Small tables with named rows and columns. After each table, cells are looked up by row and column.

dobabes =
         vonozo  sarelol  zoka  sozuv  biza  ronuket   ner
kagori     3.74     3.32  4.10   3.91  4.43     4.87  3.72
niso       5.35     5.37  4.74   3.04  5.22     3.43  1.77
vulig      4.79     6.69  3.98   4.18  5.77     3.65  3.87
rute       4.41     5.64  4.02   4.66  5.24     4.27  4.65
lefa       2.86     0.89  4.63   6.45  1.88     6.17  8.31
leluted    4.08     3.20  4.60   4.23  3.78     4.66  4.34
fenu       4.06     2.65  5.19   7.03  2.27     6.13  9.02
ladiv      5.81     8.57  4.35   4.81  6.33     3.46  4.64
pareda     3.46     0.90  4.69   3.66  3.17     5.44  3.62
dunep      5.39     6.66  4.59   4.46  5.37     3.69  4.15
mipafa     4.50     3.09  5.29   6.07  2.72     5.45  7.29

zoka of mipafa = 5.29
ner of ladiv = 4.64
ronuket of niso = 3.43
vonozo of kagori = 3.74
sozuv of fenu = 7.03
vonozo of dunep = 5.39
sozuv of rute = 4.66
sozuv of ladiv = 4.81
sarelol of ladiv = 8.57
ner of rute = 4.65
sarelol of rute = 5.64
biza of ladiv = 6.33
biza of dunep = 5.37
zoka of fenu = 5.19
sozuv of dunep = 4.46
ronuket of rute = 4.27
ner of vulig = 3.87
Which row has the largest vonozo? ladiv

rigi:
fields: gaz, zodun, zuz, bub, fid, mipasa, vurar, vagasi, gid
sokas: [0.13, 0.16, 0.40, 0.69, 0.06, 0.31, 0.08, 0.18, 0.22]
loles: [0.14, 0.14, 0.19, 0.13, -0.01, 0.18, 0.17, 0.16, 0.17]
pek: [0.13, 0.28, 0.11, 0.03, 0.36, 0.07, -0.78, 0.08, 0.15]

fid of loles: -0.01
fid of pek: 0.36
gaz of pek: 0.13
gaz of sokas: 0.13
zodun of loles: 0.14
fid of sokas: 0.06
bub of loles: 0.13
vagasi of pek: 0.08
bub of pek: 0.03
vurar of loles: 0.17
gid of sokas: 0.22
vurar of sokas: 0.08
zodun of sokas: 0.16
gaz of loles: 0.14
mipasa of loles: 0.18
zodun of pek: 0.28
Which row has the largest zuz? sokas

dizofe:
,kip,teme,pid,rureto
foziv,181,54,86,88
ler,209,50,85,102
lopize,237,16,28,114
vivot,63,39,63,30
sinezif,126,7,12,59
vumis,98,30,49,47
mefulin,56,7,13,27
fod,21,12,19,8

teme of lopize is 16
teme of mefulin is 7
kip of sinezif is 126
kip of vivot is 63
rureto of mefulin is 27
teme of vivot is 39
pid of fod is 19
kip of fod is 21
teme of sinezif is 7
rureto of vumis is 47
pid of foziv is 86
pid of ler is 85
kip of ler is 209
pid of mefulin is 13
kip of lopize is 237
rureto of sinezif is 59
Which row has the largest rureto? lopize

zef:
columns: buv, mubuza, gorefum, poguva, zepana, bavulet, gur, fomuz, siv
zud: [3.1, 6.5, 7.7, 1.3, 5.6, 3.3, 4.5, 5.7, 4.4]
tiraseb: [5.8, 5.3, 5.7, 5.5, 4.6, 5.3, 4.0, 0.1, 6.7]
der: [4.4, 6.1, 7.8, 3.0, 5.6, 2.8, 2.6, 2.9, 6.7]
diz: [7.4, 5.1, 3.7, 6.1, 4.5, 3.5, 4.0, 0.8, 6.4]
dad: [6.5, 5.2, 4.7, 6.0, 4.4, 5.0, 4.3, 0.1, 6.5]
nafotod: [2.4, 6.3, 7.1, 1.8, 5.0, 6.3, 6.4, 5.2, 3.2]

mubuza of diz = 5.1
mubuza of zud = 6.5
bavulet of tiraseb = 5.3
zepana of tiraseb = 4.6
gur of dad = 4.3
gur of der = 2.6
zepana of der = 5.6
bavulet of der = 2.8
siv of dad = 6.5
buv of zud = 3.1
bavulet of diz = 3.5
gorefum of zud = 7.7
fomuz of tiraseb = 0.1
poguva of tiraseb = 5.5
fomuz of zud = 5.7
buv of tiraseb = 5.8
mubuza of dad = 5.2
gorefum of dad = 4.7

mis:
,nud,zel,vil,bod,mepig
buruk,0.57,0.66,0.71,0.64,0.78
femulob,0.19,0.74,0.62,0.64,0.67
gekolom,0.92,0.45,0.62,0.63,0.66
buk,0.62,0.43,0.60,0.61,0.73
futig,0.80,0.56,0.63,0.64,0.66
nevebud,0.32,0.61,0.62,0.62,0.72
paz,0.55,0.59,0.62,0.63,0.63
mes,0.42,0.77,0.67,0.65,0.66
nemudeg,0.85,0.60,0.69,0.66,0.70
tevusa,0.88,0.64,0.63,0.67,0.55
ferafo,0.48,0.68,0.65,0.65,0.69
ronani,0.45,0.53,0.58,0.62,0.67

nud of buruk = 0.57
mepig of nevebud = 0.72
zel of gekolom = 0.45
zel of femulob = 0.74
zel of paz = 0.59
vil of futig = 0.63
zel of buruk = 0.66
mepig of buruk = 0.78
bod of paz = 0.63
bod of nemudeg = 0.66
nud of nevebud = 0.32
Which row has the largest vil? buruk

Table lus
          buz  podukon  murama  mepipev   nuf  sosog
zir      8295      863    9624     9616  8788   8993
biliva   8278     4491    9524     9520  8659   9198
vavelat  8218     6841    9378     9610  7578   9279
mebela   8260     7128    9711     9700  6758   9187

What is the murama of biliva in lus?
9524
What is the podukon of vavelat in lus?
6841
What is the nuf of mebela in lus?
6758
What is the sosog of zir in lus?
8993
What is the murama of vavelat in lus?
9378
What is the mepipev of zir in lus?
9616
What is the mepipev of biliva in lus?
9520
What is the murama of zir in lus?
9624
What is the sosog of biliva in lus?
9198
What is the nuf of biliva in lus?
8659
What is the podukon of mebela in lus?
7128
What is the nuf of zir in lus?
8788
What is the mepipev of mebela in lus?
9700
What is the mepipev of vavelat in lus?
9610
What is the buz of zir in lus?
8295

nofikit =
	rofadif	dod	risa	navos	tolo	dig	vor	lov
gevap	64388	66884	26100	50601	73506	82231	19586	70219
safose	67878	66072	69980	55010	57008	39150	71249	56172
zasimod	47888	49164	80355	54525	68859	11228	90583	45708

gevap, rofadif -> 64388
gevap, dod -> 66884
safose, risa -> 69980
zasimod, dig -> 11228
safose, tolo -> 57008
gevap, vor -> 19586
gevap, tolo -> 73506
safose, dod -> 66072
gevap, risa -> 26100
zasimod, vor -> 90583
safose, vor -> 71249
zasimod, lov -> 45708
zasimod, navos -> 54525
zasimod, tolo -> 68859
zasimod, risa -> 80355
Row with the largest vor: zasimod

rok:
|  | gisim | lev | ziso | dis | mero | tusebi |
|---|---|---|---|---|---|---|
| foga | 67 | 83 | 106 | 81 | 86 | 125 |
| labepit | 63 | 84 | 88 | 89 | 81 | 116 |
| rezutu | 121 | 122 | 122 | 121 | 121 | 120 |
| samuf | 102 | 212 | 94 | 105 | 138 | 83 |
| zubomud | 136 | 112 | 136 | 111 | 116 | 108 |
| vakona | 138 | 117 | 137 | 110 | 114 | 101 |
| kalut | 128 | 106 | 115 | 127 | 146 | 139 |
| zas | 130 | 109 | 143 | 117 | 128 | 120 |

What is the lev of samuf in rok? 212
What is the tusebi of zas in rok? 120
What is the lev of vakona in rok? 117
What is the tusebi of zubomud in rok? 108
What is the lev of zas in rok? 109
What is the tusebi of labepit in rok? 116
What is the ziso of labepit in rok? 88
What is the dis of kalut in rok? 127
What is the mero of samuf in rok? 138
Row with the largest dis: kalut

